Each row has a name. Each piece below is followed by the name of the row it came from, unless a question asks for something else. Each question is about the rows just above it.

sev: [  6.6  30.4 -23.4 -44.0  23.9   2.6  18.9  56.2  -5.6  17.5   3.1 -20.3
  -9.6  16.9 -10.9  30.5   3.0 -74.8 -35.9   7.9  46.5 -36.9  10.3   4.8
  26.2 -67.5 -51.4 -23.7 -12.1]
viv: [-16.7  14.2 -28.1 -46.3  60.9   2.5  -9.3   8.1  30.0  -4.4  48.3  11.0
   3.6  34.2  34.1 -36.8  14.8 -83.2 -63.6  12.2  21.9 -12.7  33.5 -15.6
   1.7  12.1   8.6 -13.8 -32.1]
Degu: [ 25.6  14.7 -29.3  -0.8  58.4   0.0   6.7  -6.9  45.3  25.4  52.7 -38.3
   8.4  -7.4  52.1 -35.0   8.1 -27.2 -68.4  33.0  24.3 -61.3  18.4   4.6
  36.1 -22.4 -10.0  37.5 -12.5]
gasar: [ 16.7  15.6 -21.0  -1.7  12.0   9.3  -4.0  42.3 -11.0  35.1   6.9 -14.7
 -16.9  26.2 -10.8  20.8  -4.8 -29.4 -39.0  54.6  51.3 -45.8  30.5   2.7
  27.2 -41.6 -15.0  17.6 -22.0]
rek: [-11.1 -36.6  51.9  -6.1  27.2   1.0  26.1 -11.9  -4.1  -8.0  11.1 -89.5
  -3.1  -1.1  -7.3  -6.2 -72.3 -49.7   0.2  34.8  10.7  61.7 -22.8  33.8
 -51.5  39.2  19.3  -1.2 -53.9]
les: [ -7.9  39.2 -16.3 -22.7  49.5  14.0 -24.7   1.3  18.1  17.8  45.0  26.2
  -3.2  49.5  24.3 -39.1   2.2 -65.2 -66.9  47.0  23.0 -10.9  48.7 -18.6
  -2.9  28.2  40.7  -1.7 -37.6]
gep: [ 13.9  17.7 -24.0 -10.5  13.8  11.1   0.3  44.9  -8.8  30.2   7.0 -18.1
 -14.4  22.5 -10.9  21.9  -1.1 -36.1 -38.0  45.7  50.0 -44.6  26.9   4.3
  25.2 -47.5 -23.2  12.4 -19.3]
bikel: [ -1.1  51.9  -7.3 -49.7  26.1   0.2  33.8  61.7 -11.9  10.7  -4.1  -3.1
  -6.1  27.2 -22.8  34.8   0.9 -89.5 -36.6  -8.0  39.2  -6.2  11.1  -1.2
  19.3 -72.3 -51.5 -53.9 -11.1]
zigog: [-15.2 -15.1 -35.0  -0.3  -2.9  14.5 -23.1  77.5 -29.4  34.0   7.3 -30.0
 -57.2  24.4 -24.8  27.0  -0.3 -17.8 -31.1  85.1  58.7 -66.7  35.8   6.0
  23.0 -29.6 -24.9  55.2 -35.4]
mez: [ 26.9  21.0   1.4   9.7  37.1  13.3  -6.7  -4.8   4.3  53.5  10.0  20.0
  -0.3  44.8  27.4 -30.5 -21.0 -35.3 -70.4  37.5  25.7  -5.3  42.3  -8.0
  17.3   6.2  40.6 -18.1 -30.4]
Which row holds [28.2 40.7]? : les
Which row holds these entries in another order? [-51.5  -6.2 -53.9  61.7  -1.2  -7.3 -11.9  26.1  -3.1 -36.6  10.7 -49.7
  51.9   1.0  39.2  33.8  -6.1  27.2  -4.1  34.8  -1.1   0.2 -72.3 -11.1
 -89.5  19.3  -8.0 -22.8  11.1] : rek
[-8.0 39.2] : bikel
[-11.1  -1.1  51.9  -7.3 -49.7  26.1   0.2  33.8  61.7 -11.9  10.7  -4.1
  -3.1  -6.1  27.2 -22.8  34.8   0.9 -89.5 -36.6  -8.0  39.2  -6.2  11.1
  -1.2  19.3 -72.3 -51.5 -53.9] is which row reordered? : bikel

divu: [ -7.1  11.0  26.6  -7.0  25.5  29.6 -22.0  79.9]
larub: [ 20.0  11.6 -25.9 -52.6   3.8  20.4  25.3  91.6]
dobo: [-22.0  79.8  -7.1  11.0  -7.0  29.6  26.6  25.5]
pof: [ 22.1 -24.4 -16.3  -9.2   7.1   1.9   4.5  50.4]
Vagan: [ -1.9  88.9   8.0  14.0  15.6   1.0 -15.2 -65.0]
Gugo: [ 49.2 -13.1 -24.9 -10.7 -18.1  26.6  29.6  72.1]
kur: [-23.7  19.9  23.9   6.1  -3.3  -8.3 -13.5 -75.3]
Kefo: [  9.2  72.4 -13.5  22.5 -22.7  19.7  26.3  42.2]
Vop: [  9.2  72.4 -13.5  22.5 -22.7  -7.1 -19.2 -12.7]
gizen: [-35.0  27.7  14.5   7.3  15.5  13.1  -1.9 -37.8]
ferus: [ -1.9  88.9  -7.8  14.0 -25.3  21.9  25.9  20.4]
Tov: [ -1.9  88.9  -7.8  14.0  15.6   1.0 -15.2 -65.0]
Put [-37.8 -35.0  -1.9   7.3  13.1  14.5  15.5  27.7] back in order: which row is it? : gizen
[29.6 26.6] : dobo
[ 25.5 -22.0  79.8  -7.1  11.0  -7.0  29.6  26.6] is which row reordered? : dobo

Bam: [ 21.1 -40.5  57.0  42.8  77.5 -31.9 -36.6  36.6]
tisu: [-39.0 -37.7  27.6 -11.5  43.1   2.2  61.0 -51.8]
kezez: [ 21.1  36.6  77.5  42.8 -40.5  56.9 -36.6 -31.9]
zuv: [-39.0 -37.7  27.6 -11.5  43.1   2.2 -84.3 -51.8]
muvo: [  5.5  73.5  71.4  27.7  65.8 -11.4  79.0  81.7]
Daka: [-26.0 -29.2 -18.8 -65.7  -4.3 -12.0  79.7  79.2]
[ 27.6 -11.5  43.1   2.2  61.0 -51.8] : tisu
Where do [-29.2 -18.8] appear? : Daka
Which row holds [-39.0 -37.7  27.6 -11.5  43.1   2.2  61.0 -51.8]? : tisu
[-40.5 -36.6 -31.9  21.1  36.6  42.8  57.0  77.5] is which row reordered? : Bam

zonat: [-43.2  86.1   7.8  26.0  23.1  88.4  60.9  47.6 -16.0]
sotet: [-56.5 -55.0  32.8 -36.2 -15.7  11.8 -42.1  -1.1  -1.6]
Kefab: [-55.0 -42.1  11.7 -56.5 -36.2  32.8  -1.6 -15.7  -1.1]
[-55.0 -42.1] : Kefab
Put [ -1.1 -36.2 -56.5 -55.0  -1.6 -42.1  11.7  32.8 -15.7] back in order: which row is it? : Kefab

seb: [ 39.5  24.3 -41.7  34.0  36.3]
nugu: [ 16.0  64.3 -32.9 -27.3  57.0]
zudum: [ 17.6  22.8 -21.8  15.5 -23.3]
tero: [-70.1  39.2   3.7  65.3 -77.4]
rimup: [-33.5 -11.9 -22.6  24.1  28.5]
Los: [-42.5 -56.6  40.0  -6.1  30.4]
manav: [ 24.3 -41.7  34.0  36.5 -38.4]
raku: [  1.8 -16.0 -80.9   1.7  67.3]
ril: [ 30.5 -42.5  -6.1  40.0 -56.6]
[ 24.3 -41.7  34.0  36.3] : seb
Where do [  1.8 -16.0 -80.9   1.7] appear? : raku
[-56.6 -42.5  -6.1  30.5  40.0] is which row reordered? : ril

